These are the activations of a small neural network, seen along a few directions. Each row is one input.
Each table varies a few parts of the input and shows all the possible inputs, shuffled.
A made-up example of a description, with smaller parts first: one of 2 separate values, together with either a single point or one of 11 places along a line or (one of 6 places along a line, together with one of 8 places around a ring).
Shared parts are said once, and a part with two or three values counts as separate values.
In the rows, zero is written as 128.

Rows:
x1: [ 44  79 184 105 131 135 110 170  73 144 138]
x2: [ 61  69 175 127 144 137 112 158  46 151 124]
x3: [103 152 146  86 103 160 106  57  67 107 159]
x4: [142 198  86 166 136 128 116 157 205 121 120]
x5: [148 198  69 162 110 140 114 113 202 120 103]
x6: [131 105 114  93 148 125 152   7 101 110 141]
x7: [150 146  78 177 149  90 149  96 225 137 105]
x8: [163 150 101 170 110 130  82 198 167 147 122]
x9: [138 138  91 106 151 120 182  33 150  88 138]
x10: [187  68 129 142  96  99 135 189 123 145 152]
x11: [ 45  97 194 115 114 147 106 178  79 106 154]
x12: [141 167 103 100 151 158 175  44 134 101 120]
x13: [171 125 151 119  75 146 119 220 138 145 165]
x14: [170 111  94 194 131  72 129 178 161 126 113]
x15: [ 89  34 157 157 109  97 124 204  53 129 134]
x16: [179 107 150 135 103 133 149 208 114 161 142]
x17: [ 87  67 192 147 119 129 129 223  57 128 126]
x18: [ 83  72 196 120 103 122 110 227  77 122 126]
x19: [180 118 128 122  71 126 124 213 108 141 133]
x20: [138 163 109  66 143 152 142  48 160 109 123]
x21: [152 175  86 174 150 130 145 107 207 151  91]
x22: [163 140 128 156 129 106 105 198 188 143 109]
x23: [102 136 171  63 131 138 123  53  88 129 146]
x24: [ 79  77 195 124  98 145  91 231  86 135 149]
x25: [153 176  84 177 173 113 134 147 189 157  96]
x26: [147 144  67 188 169  82 139 136 204 145 117]
x27: [130 146 131  66 125 150 129  29  98  86 122]
x28: [156 182  73 160 142 107 107 148 189 126  91]
x29: [113 170 131  76 117 171 142  40 103  87 151]
x30: [156 174  76 150 129 123 107 107 213 139  85]
x31: [141 175  88  77 127 171 120  50 144 107 135]
x32: [134 134 125  88 148 163 144  19  85 122 123]
x33: [104 100 157  93 146 109 151  35  87 127 163]
x34: [105 139 165  95 140 141 153  51  61 117 143]
x35: [177 135 111 179 142 107 114 187 155 159  94]
x36: [ 46  43 170 136 146 106 138 151  71 140 154]
Question: Describe the family of inputs behind these rows.
Answer: one of 4 places along a line, together with one of 9 places around a ring
Question: The inputs of x18 and x15 match in every part but the place on the line of 4. If x1 is changed in the same way as x18 into x15, which row does it become?
Answer: x36
Question: Change only the place on the ring of 9 in x5. List by row number the other rows that result.
Answer: x3, x4, x8, x11, x13, x24, x29, x31

Rows:
x37: [141 157 114 154  98  96 132 171 191 125 135]
x38: [139 129 161  62 128 177 102 136  70 141 145]
x39: [119 131 141  89 140 125 144  53  73  92 155]
x40: [191 178 134 138 141 125 187 138 197  66 118]
x41: [162 126 122 156 101 147  69 189 143 150 146]
x42: [ 91  16 183 186 104  44 165 152  89 172 126]
x43: [154 159  47 152 167 127 142  57 199 111  76]
x44: [119 114 135  62 107 179 140  82  63 114 138]
x45: [128 111 160  98 113 126  85 200 151 129 154]
x46: [ 39 133 157 176 130 124 118 197  67 158  84]
x47: [126 152  54 135 180 139 124  32 164 149 131]
Question: Describe the family of inputs behind these rows.
Answer: either one of 2 separate values or one of 9 places around a ring
